B =
[[-13 -27   7  22   3 -37 -25]
 [ -3  16   2  10 -17   9  13]
 [  2 -18  22  38   3 -20 -15]
 [ -4   0  30  63 -22 -14  -1]
 [-15 -21  21  53 -13 -40 -21]]
Rows and columns are counted from 1.
(1, 1)	-13
(2, 1)	-3
(4, 1)	-4
(3, 4)	38
(3, 2)	-18
(5, 7)	-21
(2, 7)	13
(2, 2)	16
(1, 5)	3
(5, 4)	53
(2, 6)	9
(1, 3)	7
(4, 7)	-1
(3, 1)	2
(5, 3)	21

X =
[[ -8  -1  37  11  27 -34]
 [  7  -9 -23  17 -30 -28]
 [ -4  -8  -4 -17 -38  31]
 [  3   1  -1  -1  -2  -1]
 [-20   2   4  -7  -8   4]
 [-35   0  15 -17  11 -13]
 [  4  -1   3   1   2   3]
 [  9 -10  37  54 -12 -32]
 [  5  -5  -4   6 -11 -10]
 [  3   0   8   8  -1  -3]
 [ -1   9  21  -2  15 -12]
 [  5   2   7  -6   5   2]]
Rows and columns are counted from 1.
(1, 1) -> -8
(5, 2) -> 2
(4, 5) -> -2
(8, 2) -> -10
(6, 2) -> 0
(5, 6) -> 4
(6, 4) -> -17
(7, 1) -> 4
(8, 1) -> 9
(7, 6) -> 3
(11, 1) -> -1
(9, 6) -> -10
(1, 3) -> 37
(8, 6) -> -32
(9, 5) -> -11
(10, 4) -> 8
(4, 1) -> 3
(2, 2) -> -9
(1, 4) -> 11
(11, 5) -> 15
(10, 5) -> -1
(8, 4) -> 54
(12, 3) -> 7
(1, 2) -> -1
(1, 5) -> 27
(8, 3) -> 37
(5, 4) -> -7

m =
[[2704 6110 3038 7877 2678 7934 3073 7397 2615 7786 3994]
 [6268 3760 6766 7352 3452 7487 6714 3743 3387 6994 3336]
 [4538 7050 3901 3117 7599 3347 3862 6041 7710 2892 7090]
 [6845 3770 6724 6996 4164 7042 6906 3628 4204 6553 3553]
 [7153 3464 7006 7063 4094 7282 7189 3291 4059 6584 3205]
 [4017 7116 3881 3865 6703 4095 3693 6432 6917 3485 6854]
 [7050 3495 6910 7093 4092 7308 7112 3415 4123 6546 3235]
 [6486 4865 5590 4363 6606 4802 6318 4001 6699 3921 5119]
 [7133 3420 6893 6960 4262 7265 7168 3325 4287 6545 3251]
 [2707 5592 3162 7679 3039 7848 3418 7311 2836 7493 3817]
 [3213 7687 2858 3118 7173 3698 3000 7141 7380 2825 7443]
 [4038 7059 3769 3844 6665 4087 3617 6386 6939 3509 6767]
 [6526 3628 6768 7192 3732 7425 6909 3556 3618 6665 3261]
 [7873 4771 7853 2841 7777 2592 7361 2949 7888 3007 7382]
 [6851 3616 6866 7056 3994 7109 6964 3466 4034 6670 3454]
 [3245 5701 3128 6319 3786 7165 3915 6963 3609 6258 4384]]
Indices start at 1.
row 1 col 1 = 2704
row 11 col 10 = 2825
row 13 col 2 = 3628
row 9 col 8 = 3325
row 8 col 3 = 5590
row 4 col 4 = 6996
row 8 col 6 = 4802
row 12 col 5 = 6665
row 12 col 1 = 4038
row 7 col 6 = 7308
row 16 col 3 = 3128
row 6 col 11 = 6854
row 3 col 1 = 4538
row 1 col 5 = 2678
row 2 col 11 = 3336
row 14 col 9 = 7888
row 11 col 5 = 7173
row 10 col 10 = 7493
row 11 col 8 = 7141
row 12 col 9 = 6939
row 16 col 10 = 6258
row 9 col 6 = 7265
row 3 col 6 = 3347
row 4 col 7 = 6906
row 6 col 6 = 4095
row 11 col 9 = 7380
row 2 col 5 = 3452
row 2 col 6 = 7487
row 9 col 11 = 3251
row 5 col 2 = 3464
row 12 col 10 = 3509
row 4 col 9 = 4204
row 7 col 7 = 7112
